Each row below holds a small network's activations on one input, seen along a few directions.
In each table, some parts of the input vary, and every possible input appears once, in random order.
A made-up example of a description, with smaller parts first: ring(5) and (point or (values(2) and line(4)) or ring(9)).
Shared parts are said once, and a part with two or three values counts as separate values.
(in the rows, 128 means zero)

Other details of the inputs vary at random and push rows far along three fixed directions, the same in every table; ignore that.

Rows:
r1: [135 113 140 106 164 155 123  99 113  97 133 121  92 153]
r2: [ 79 122 161 165 150 109 147 144 130 138 138 128 118 104]
r3: [105 117 142 135 146 130 130 128 134 112 127 103  98 118]
r4: [128 138 177  99 153 152 120  88 142 125 135 131 133 125]
r5: [109 111 154 144 154 150 135 129 111 105 150 140 124 131]
r6: [ 76 131 183 124 151 117 130 105 171 132 110  95  91  94]
r7: [156 151  94 131  70 113 131 158 134 154 114 148 195 125]
r8: [ 94 128 135 149 121  92 129 138 161 145 109 103 112  78]
r9: [121 121 172 117 164 148 122 103 121 113 141 139 115 126]
r10: [149 124 129 121 146 147 133 123 108 112 149 149 138 146]
r11: [177 162 118  97  85 120 114 131 151 162 105 162 177 120]
r12: [ 80 117 191 152 176 142 129 110 134 106 151 134  99 108]
r13: [108 106 147 123 180 163 135  87 119  90 157  94  87 140]
r14: [150 123  91 141 122 151 146 148  91 106 168 130 159 158]
r15: [139 106  89 140 128 145 134 147  89 102 149 120 107 158]
r16: [ 92 132 119 151 110  98 138 154 146 138 109  97 126 102]
r17: [146 139 173  86 159 175 122  76 138 117 143 141 130 149]
r18: [145 135 181  83 163 163 115  72 133 127 120 163 133 150]
r19: [ 97 139 148 130 113  76 123 133 174 176  85 123 116  90]
r20: [105 111 141 132 150 124 127 125 134 119 130 114  92 121]
r21: [ 71 112 110 190 114  86 150 181 118 134 124  99 102 108]
r22: [136 112  95 161 118 151 141 165  86 101 162 136 155 147]
r23: [134 164 144 128  90  95 113 138 171 167  97 154 169  84]
r24: [118 146 141 113 113  82 117 110 171 174  80 129 122  93]
r25: [142 123 162  79 172 148 110  61 144 117 116 129  92 131]
r26: [128 129 118 148 113 124 137 150 111 139 137 146 144 137]
r27: [ 64 115 145 196 125  91 149 174 118 141 140 118 122  94]
r28: [ 95 106 143 136 167 139 130 122 115  96 134 108  85 132]
r29: [141 116  76 139 107 134 138 150 106 115 147 107 135 153]
r30: [160 104  64 139 121 143 132 147  80 101 158 123 121 168]
r31: [151 117  96 126 126 137 126 130 114 114 142 117 121 145]
r32: [180 163  85 117  72 124 119 140 128 151 120 157 197 139]
r33: [218 145  78  59 110 161 103 100 110 114 107 147 158 181]
r34: [129 159 128 139  83  79 130 163 168 174  99 144 173  76]
r35: [195 167 108  61  78 102  96 111 177 177  69 150 167 118]
r36: [121 103 104 170 135 151 146 163  78  97 176 133 125 151]
r37: [175 124  56 120  97 153 133 145  89 110 147 119 145 177]
r38: [ 79 119 112 172 118  90 141 169 124 138 112 106 110 109]
r39: [ 99 125 101 172  91  88 139 186 139 144 119 105 123  95]
r40: [159 142 155  63 146 149 110  61 162 132 113 126 120 141]
r41: [115 122 158 106 159 141 123  96 133 127 121 125  88 140]
r42: [139 144 161  80 136 111 108  79 172 164  88 139 114 118]
r43: [155 131  95 142 114 143 129 138  89 120 148 157 157 162]
r44: [135 118 111 152 123 141 134 155  95 109 158 128 145 134]
Each input here is: line(4) and (values(5) or line(6)).
The inputs of r40 and r31 match in every part but the line(4) part. If r7 is changed in the same way as r40 into r31, which row does it become?
Answer: r22
Change only the line(6) part in r24. List by row number the other rows that result.
Answer: r19, r21, r38, r41, r42
Change only the values(5) part in r17. List by row number the other rows that result.
Answer: r4, r7, r14, r32

Rows:
r45: [107 102 102 170 136 139 147 146 108 105 175  97 127 123]
r46: [146 148 163  90 134 139 122  76 164 141 120 124 145 114]
r47: [ 15 130 237 165 185  82 140 101 190 164 103 113  73  53]
r48: [200 150 108  75  88 132 101 111 151 150 104 164 173 137]
r49: [102 123 201 107 176 157 125  75 160 105 129 117 112 110]
r50: [113  85 156 143 182 176 138 116  92  78 173 128  92 158]
r51: [170 103 126  92 192 187 129  85  88  80 178 134  91 184]
r52: [101 121 115 180  93 101 144 181 129 130 138 115 143 102]
r53: [116  98 122 113 181 155 123  90 115  80 146  66  75 161]
r54: [136 141 101 141 102  73 129 151 141 164 102 138 138  89]
r55: [173 150  62 133  70 129 131 175 105 138 128 142 177 153]
r56: [175 161  87 108  55 108 125 171 123 162 102 147 192 135]
r57: [ 81 118 145 161 119  98 146 171 131 147 120 133 129 111]
r58: [151 135 114  83 112  90 100 113 163 161  76 114 108 132]
r59: [ 41  94 132 220 137 115 153 191 119 102 167  75 104  76]
r60: [160 113  65 117 123 111 112 125  94 118 111 106 108 165]
r61: [188 123  48 131 106 124 126 156  79 106 130 153 154 157]
r62: [196 139  80  99 105 149 120 143 106 111 136 138 149 152]
r63: [200 126 137  65 151 178 114  67 112 124 143 157 132 180]
r64: [102 143 114 171  94  76 130 149 132 164 116 137 143  99]
r65: [ 56 121 203 145 193 155 138 102 150 101 142  96  90 105]
r66: [143 184 158  91  79  85 107 103 203 199  81 151 163  87]
r67: [ 65 114 103 222 103  83 146 195 104 126 138 128 130 100]
r68: [122 159 215  68 167 151 100  42 191 127 102 143 128 113]
r69: [181 165 119  70 102 112 109 108 178 146  80 148 171 106]
r70: [ 48  85 136 219 138 108 149 199 113 114 162  99  87  87]
r71: [ 35  81 155 158 181 144 152 118 129  84 147  48  15 129]
r72: [ 83  86 157 167 186 155 130 127  89  80 168 114  77 122]
r73: [194 170  85  90  72  96 108 126 141 176  66 184 195 138]
r74: [200 136  74  99  97 125 112 115 106 150 121 163 164 148]
r75: [ 96 130 134 164 114  81 132 182 153 148 109 121 112  74]
r76: [127 113  71 163 114 143 162 165  71 107 176 105 159 163]
r77: [ 85 113 202 116 185 152 123  82 167 105 135 113 100  96]
r78: [141 115 166  86 178 173 131  79 106 116 154 141 110 174]
r79: [143 109  69 169 107 145 138 170  72 100 167 147 144 176]
r80: [117 140 131 132 105 108 143 143 133 157 129 123 147 122]
r81: [ 31 117 237 156 186 133 135 105 176 112 134  81  80  60]
r82: [138 124 166  97 188 178 115  73 103  97 134 147 103 165]
r83: [125  96 116 160 149 148 138 135  77  90 156 135 117 149]
r84: [193 151  77 103  61  93 112 144 148 188 101 163 177 124]
r85: [184 114  29  98 101 140 124 118  79 112 104 118 104 196]
r86: [107 169 163 115  87  48 124 129 184 217  58 152 159  67]
r87: [139 116  76 158 118 125 150 168  99 111 170 109 126 135]
r88: [167 122 174  71 183 190 103  54 104  93 132 150 108 162]
r89: [146 133 114 120 138 167 131  96 110 105 163 125 142 159]
r90: [181 156 158  42 163 179 112  36 153 131 119 147 147 165]
r91: [167 167 135  86  71  97  98 130 185 181  79 150 167  86]
r92: [189 124 140  63 172 171 109  80 123  97 130 159 115 168]
r93: [106  96  79 193 126 134 159 191  78 104 166 132 128 161]
r94: [126 143 102 138  85 105 140 163 130 143 110 128 181 120]
r95: [106 149 123 159  81  74 130 158 160 185 112 141 146  93]
r96: [150 159  98 136  64 112 119 162 135 152 117 142 167 121]
r97: [177 128 117  91 142 168 119 106  71 107 130 157 143 182]
r98: [129 155 224  65 165 150  92  54 181 145  98 160 104 117]
r99: [140 130 129  63 126 125 111  81 167 148  71 115  72 142]
r100: [203 137 160  44 157 207 102  57 117  96 141 149 130 180]
r101: [125 116  94 156 110 115 143 165  80 124 129 145 152 147]
r102: [143 108  60 168 118 142 154 169  72 119 172 134 139 180]
r103: [157 107 137 101 197 184 118  90  78  62 158 134  88 165]
r104: [209 145  87  70 124 156 119  92 123 117 133 137 159 159]
r105: [ 71 150 252  93 184 127 118  65 212 149  94 133  95  84]
r106: [ 91 126 118 170  98  97 152 187 121 138 132 119 150 113]
r107: [ 99 110 150 147 175 187 133 109  97  67 179 105 105 151]
r108: [ 72 134 132 194 102  80 130 174 128 147 114 128 127  82]
r109: [100  87 137 156 191 170 149 136  91  55 191 102  80 147]
r110: [ 88 135 141 168 105 104 132 156 149 138 131 126 134 101]
r111: [103 100  75 199 100 120 160 222  61 113 164 118 138 148]
r112: [ 74 156 178 139 121  84 130 128 202 168  82 122 143  65]
r113: [165 132  80 119 104 158 136 149  81 106 146 125 173 168]
r114: [109  85 169 128 209 176 122  83  96  73 163 133  80 147]
r115: [ 32  87 142 237 133 104 161 210 108 113 166  89  87  86]
r116: [151 159 114 113  93 111 131 129 154 169 113 142 160 128]
r117: [134 135 101 145  83  96 131 158 147 165 131 124 152  99]
r118: [100  82  70 210 108 114 152 214  83 108 170 123 127 129]
r119: [122 114 134  74 163 165 122  61 144  99 108  81  65 157]
r120: [124 160 199  89 129  89 107  71 194 191  70 150 129  73]
r121: [129 176 165  90 101  82 108 122 216 176  61 126 151  49]
r122: [188 135  54 129  90 146 128 168  81 125 135 157 166 182]
r123: [195 146  74 113  69 124 127 142 116 151 132 141 181 150]
r124: [ 48 139 166 150 107  31 119 150 214 186  68  67  87  44]
The inputs of r96 and r107 match in every part but one. If r106 is changed in the same way as r96 into r107, which row does it become?
Answer: r94
The inputs of r68 and r79 match in every part but one. If r81 is changed in the same way as r68 into r79, which row does it become?
Answer: r115
What do these inputs look like to the network?
Answer: line(4) and (values(2) or (values(3) and line(6)))
Change only the values(3) part in r95. List by row number the other rows that result.
Answer: r79, r98
Change only the values(2) part in r119. List by row number the other rows that result.
Answer: r53
